Each row below holds a small network's activations on one input, seen along a few directions.
Each table varies a few parts of the input and shows all the possible inputs, shuffled.
Descriptions start from the smaller parts, as in this example, which fits no table here: one of 8 places around a ring, together with either a single point or (one of 2 separate values, together with one of 4 places along a line) or one of 11 places around a ring.
Shared parts are said once, and a part with two or three values counts as separate values.

Other details of the inputs vary at random and push rows far along two fixed directions, the same in every table; ignore that.

Table:
row 1: [ -2  18 -14  -7   9   1  -9  -2  -2  10  38 -13 -21]
row 2: [-12   4  19  -4 -17 -30  21  11  10  16   1 -15  14]
row 3: [ 13 -31  23   9  -5 -17  11  11   6  14 -20 -12   6]
row 4: [ -6  17 -36 -64  -2  11  11  10   4  -5 -47  50  12]
row 5: [ 18  -1   5  14 -25 -22   1   2  11   1   8  -7  33]
row 6: [  1  -6 -12  18  28  15 -28   9  -2   8  17  -6  -7]
row 7: [ -4   0  -2   0  30 -20 -17  13 -18  -7  35   7   3]
row 8: [ -9  -3   2 -10  18  -5   0  -6 -17  -4  42  11 -19]
row 9: [-15  26 -11   3  12  -1 -13  -1  -7  16  29 -12 -15]
row 10: [ 13 -10  17  29 -35  11  15   5  10  -1  -8   2   2]
row 11: [ -5  -1 -23  -2   6  10   7 -15 -16  -7  40  -8 -14]
row 12: [ -5 -12  -8  14  23  15  15  24 -11   9  13  12 -26]
row 13: [  0 -17  15 -15 -25 -17  27   0   7  16  13  -5  11]
row 14: [ -5 -27  42   0 -18   1   7  -4   9  -8   0  -3  -3]
row 15: [ -6  -9  28  -7 -34 -17  11  12 -14  -3  10   5   9]
row 16: [  7  11 -40 -26  42  30 -36  -9  -3  -1 -32  27 -19]
row 17: [ -3  -8  -7   8  15  30 -10 -10   0  10  24  -3 -28]
row 18: [  8 -14  10  -5 -25 -29  25   9 -14  21  -3  -4  13]
row 19: [ -9  12   3 -10  22 -16  -3   4  -9 -10  39   1 -24]
row 20: [ 12   2   7  14 -44  -7  17   2   0   4   9   4  13]
row 21: [-17   3  -6  25  30  16 -24  -4   3  15  12  -5 -11]
row 22: [-15  -2   7  10 -24 -16   4  -9   2  -2   3 -23  31]
row 23: [-24  39 -25 -41  42   1 -17  -2  -6 -19 -10  35 -14]
row 24: [  0  -3  16 -15 -21 -28  24  11  15  10  10 -16   7]
row 25: [  9 -15  30  -8 -16 -36  -4   0 -13  -1   1  -5  14]
row 26: [-11   1  28  15 -23   4  -7  -1  18  12 -11 -25   0]
row 27: [ -2  30 -15  21  15  -7   1  -6   0   2  27   1 -12]
row 28: [ -1  21 -57 -33  22  16  -6 -12 -29 -16 -16  27 -10]
row 29: [ -3  -7   3   1 -46  -2  17   3 -13  -6   8 -14  13]
row 30: [  0 -15  20  13 -38  17   1   8   2  12  -6 -10  -1]
row 31: [ 31  26  12  18  37  36   9   5 -24   9  10 -10  -3]
row 32: [ 19  18 -15 -50 -50  -2   7 -19  15 -12 -78  38  39]
row 33: [ -5  14 -23 -60  18  19   5   4  36 -17 -64  34  -4]
row 34: [ 36  31  37 -42 -51   9  23  -5   4   5 -57  -5  66]
row 35: [ -1   1   7  -8 -35 -14  13  -6   7 -12  12 -31   7]
row 36: [  0  -4 -19   0  32 -20   1  20 -10  12  30   2   7]
row 37: [ -1 -10 -19  22  29  15 -15   6  -8 -15  16 -13  -4]
row 38: [ -4 -18  -5   5  30  14  14   4   2  10  20   6 -27]
row 39: [-19  -3  32   2 -12 -31  -3  -1   2   1   5  -4  27]
row 40: [ 15  -2  21  21 -25  -1  11  -5  31  -7  -5 -15  -4]
row 41: [ -5  30 -37 -31  24  31 -19 -19  36 -22 -75  52  17]
row 42: [  2  -7  13 -12 -40  -1   4 -13   5  17  17 -15   9]
row 43: [ -5 -12   7  14  41   0 -22  15  -8 -12  17   7  -9]
row 44: [  9  -4   9  -2 -40 -12   1  -4 -16  22   1 -13  11]
row 45: [-26  16 -19 -20  60  19 -28  -4   5 -20 -27  42 -10]
row 46: [  8 -13 -17  20  27  11 -12  -5 -17 -10   7 -13 -19]
row 47: [-20  15 -30 -48  35  20  -7   0  31  -9 -76  46  17]
row 48: [  3 -11  27  -6 -27 -28   8   2 -23   1   1   1  10]
row 49: [  2   5 -20 -29  56  14 -29  -2  -9 -22 -32  40 -22]
row 50: [  3 -23  39  10 -18  -9   4   5 -12  -4 -16  -1  -1]
row 51: [ -1   7  11  22 -22 -20   5 -11  15   8   3  -6  31]
row 52: [ -3   6  -6   8  19  19 -13   0   8   5  20 -13 -33]
row 53: [ -3 -19  13  17 -37  16  14   6  -4 -11  -8 -16   2]
row 54: [  2 -10 -19  22  16  18   0  -3 -27  -7   7  -8 -23]
row 55: [  8 -17  19  14 -31   6  -3  -2  -6  17 -15 -15   1]
row 56: [  9   7 -19   9   8   5   7 -16  -3   3  40   9 -14]
row 57: [ 10  -7 -16  -2  30 -25   4   9 -20  18  21   2  -9]
row 58: [-12  -8  29  12  -8 -12  19  14  20  11 -16 -17   2]
row 59: [ -5 -12  44   1 -15 -10   4   6  17 -14  -4 -13  -9]
row 60: [  3 -15  -9  15  29   3  12  13 -19  14   4   7 -24]
row 61: [-10  -8   9  13  22  15  -3  17 -19 -10  17  17 -30]
row 62: [ -1 -11  17   9 -26   4  10  -4  17 -17  -5 -33  -4]
row 63: [ -1  19  -6  35  24  11  -2  -4  11  -3  10   0 -24]
row 64: [-17   7  -9 -43 -23  21  -9 -19  36 -29 -94  18  43]
row 65: [ -1  16 -10 -65 -59  16  -3  -4  16  -3 -65  29  34]
row 66: [ -1   1 -27   8  18  -5 -10   4 -18 -10  33 -12   7]
row 67: [  6  15 -51 -36  25   7 -16 -14 -17 -19 -20  19  -1]
row 68: [ 28 -17  18  28 -17  -8   0  -7  12   2 -17  -9   7]
row 69: [ 14 -17  20  20 -28  10  14 -15  23  -1  -1  -5   1]
row 70: [-17   9 -10  23  23  16  -4  -3  -3 -13  10 -18 -24]
row 71: [ 27  -4   8  13 -26 -26   3 -10   1   7  -1  -7  18]
row 72: [  6  -5   9  -2 -27 -15 -13   6   4  14  10 -19  31]
row 73: [ 15  -1 -15  34  30   9 -13   5   6  -5  15   5  -5]
row 74: [-14  -7  15   2 -10 -31  15   7  10  20   1  -9  30]
row 75: [ -1 -25  16   8 -30  15  13 -14   9 -11  -1 -23   1]
row 76: [-21   8  16  15  35   1 -10   7  -3  -9  12   1 -29]
row 77: [  0 -15 -10  15  42   0  -3  23   0   7  13   2  -5]
row 78: [-13   3  14   5 -25 -14  -9  -7   9  22   5 -18  28]
row 79: [ 18   0 -14  34  18  13   1  -5 -13   2   7  10 -24]
row 80: [-17  20 -18   8  14  -3   0  -4 -14  -8  28 -17 -12]
row 81: [  9  22 -18   9  11  -6   4  -6   5  -3  36   0 -19]
row 82: [ 11   3 -18   1  15  -7 -21  -4 -21  19  26  -7 -11]
Description of these inputs: one of 2 separate values, together with either a single point or (one of 5 separate values, together with one of 8 places around a ring).
The inputs of row 79 and row 32 match in every part but the choice among 2 separate values. If row 59 is changed in the same way as row 79 into row 32, which row does it become?
Answer: row 19
The inputs of row 30 and row 65 match in every part but the choice among 2 separate values. If row 61 is changed in the same way as row 30 into row 65, which row does it become?
Answer: row 15
The inputs of row 17 and row 42 match in every part but the choice among 2 separate values. If row 46 is changed in the same way as row 17 into row 42, which row does it become?
Answer: row 67
Change only the choice among 5 separate values in row 18. List by row number the other rows that result.
Answer: row 28, row 32, row 44, row 48
Change only the choice among 2 separate values in row 34. List by row number the other rows that result.
Answer: row 31
Change only the choice among 5 separate values in row 69. List by row number the other rows that result.
Answer: row 14, row 17, row 38, row 75

Table:
row 83: [  5  16 -30 -16  34  11 -15  -3  -9 -10  -6  23  -4]
row 84: [ -4 -10  23  -9 -30 -12   6   0   2  -7 -16  -4  16]
row 85: [  2  -1 -12 -16  -5   2  -3   0  -9  -1  -7   6   0]
row 86: [ 12  -2  -8   6   4  20  -4  -5   4  -7 -20   9  -5]
row 87: [ -9   8   1  -8   3   2 -10  -4   3  -7  -8   6   1]
row 88: [  6   7 -14  -9  -7   5  -4  -9   0  -3  -2   6   6]
row 89: [  5 -19  17  35  11 -17   6  12 -21  20  42 -20 -12]
row 90: [-10  16 -25 -16  37  10 -10   1   7  -4  -7  26 -13]
row 91: [  0  -1   8  40   3  -8   7   0  -9  14  50 -32 -13]
row 92: [  5   0  -3 -15   5   2  -3   3  -9   0  -9   9   5]
row 93: [ -6  24 -34 -13  32  16  -7  -1   4  -4  -5  19  -8]
row 94: [ -2  -5  28  -7 -23 -10  -1   1  14  -3 -17  -8  19]
row 95: [ -1 -19  33  -8 -30 -20  11   5  11   1 -23  -7  20]
row 96: [-5 13 -2 -9  3  4  1  1 12  0 -7  7 -1]
row 97: [ -5   2  -3  -5  12  -2  -7   0   8   0 -14   3   8]
row 98: [ 4  7 -8 -5 -1 -1 -7 -6 -6 -6 -8  8  8]
row 99: [ -4  15  -4 -12  -2   6   1  -6  10  -3  -5   3  -4]
row 100: [  9  -4   8  42   3 -12  10   7 -12  16  48 -22  -9]
row 101: [  9  14 -13  -9  -5   3   3  -8   1  -1  -5   5   3]
row 102: [  4  -1  -7 -12   4  -2   5   5  -1   7 -10  14   3]
row 103: [  2 -18  42   2 -60 -24  16   1  30   8 -33 -22  44]
row 104: [ -5 -18  11  31   4 -14   5   8 -19   6  51 -25 -21]
row 105: [  9 -20  37 -11 -73 -15  17  -4  12   7 -24 -18  36]
row 106: [ -6   4 -12  -8  -1   3 -10  -4   4  -6  -8  -2   5]
row 107: [ -4 -15  11  31   3  -9   8   4 -18   8  55 -22 -20]
row 108: [ -8   5  -5 -12  -1   2  -9  -3   6  -7  -6   2  -2]
row 109: [ -3   6  -3  -7   9   2  -9  -1   4  -6 -10   1  10]
row 110: [ -1  -1   1   3   8  23  -6  -3  12  -8 -21   7 -12]
row 111: [  9  -9  19  -2 -23 -16   3   0  10   3 -22  -5  24]
row 112: [ -4   5  -4 -14   1   1   9   5   4  -3  -6  11  -2]
row 113: [ -4   4 -12  20  30   1   7   3 -21   5  52  -7 -35]
row 114: [  4 -12  17  11 -22  13   2  -4  18  -4 -30 -10  10]
row 115: [  2  16 -39 -17  25  12 -16  -6  -9 -11  -3  20  -9]
row 116: [  9  -6  -5  -1   3  22   0   0  -2  -3 -21  10  -9]
row 117: [  1 -22  16  43  13   7   7   8 -12   3  33 -17 -29]
row 118: [  3  16 -34 -13  34   8  -7  -1  -1  -3  -7  28  -6]
row 119: [ -3  -9   8  42   1  -7   1  -1 -11  12  54 -32 -10]
row 120: [  1   2  -6 -12  -2   2  -3  -1 -12  -1  -9  10   3]
row 121: [  8  -5   7  31   1  -7  13   4 -22  18  50 -22 -18]
row 122: [ -4  -2   2 -16   7  -1  -1   4  -3  -9  -8   9   1]
row 123: [ -8   9 -27 -21  36   7  -2   4  -2  -6  -6  29 -15]
row 124: [ -4  -8  28  -5 -20 -14   1   2  18   3 -22  -7  17]
row 125: [-10  20 -31 -13  32  14 -18  -7  -6 -11  -7  18  -6]
row 126: [ -4  -3  19  -8 -35  -4   2  -7  17  -1 -11  -9  15]
row 127: [  7   1   5  -9 -19  -2  12   5   1   8 -10   3  10]
The inputs of row 126 and row 105 match in every part but one. If row 110 is changed in the same way as row 126 into row 105, which row does it become?
Answer: row 116
Describe the family of inputs behind these rows.
Answer: one of 5 places around a ring, together with either a single point or one of 8 places around a ring
Which other rows agree with row 122 in the place on the ring of 5? List them by row number.
Answer: row 84, row 95, row 104, row 107, row 112, row 113, row 117, row 123
A walk changes only the place on the ring of 8. It starts at row 119 and steps to row 91. List the rest of the walk in order.
Answer: row 93, row 103, row 97, row 109, row 125, row 106
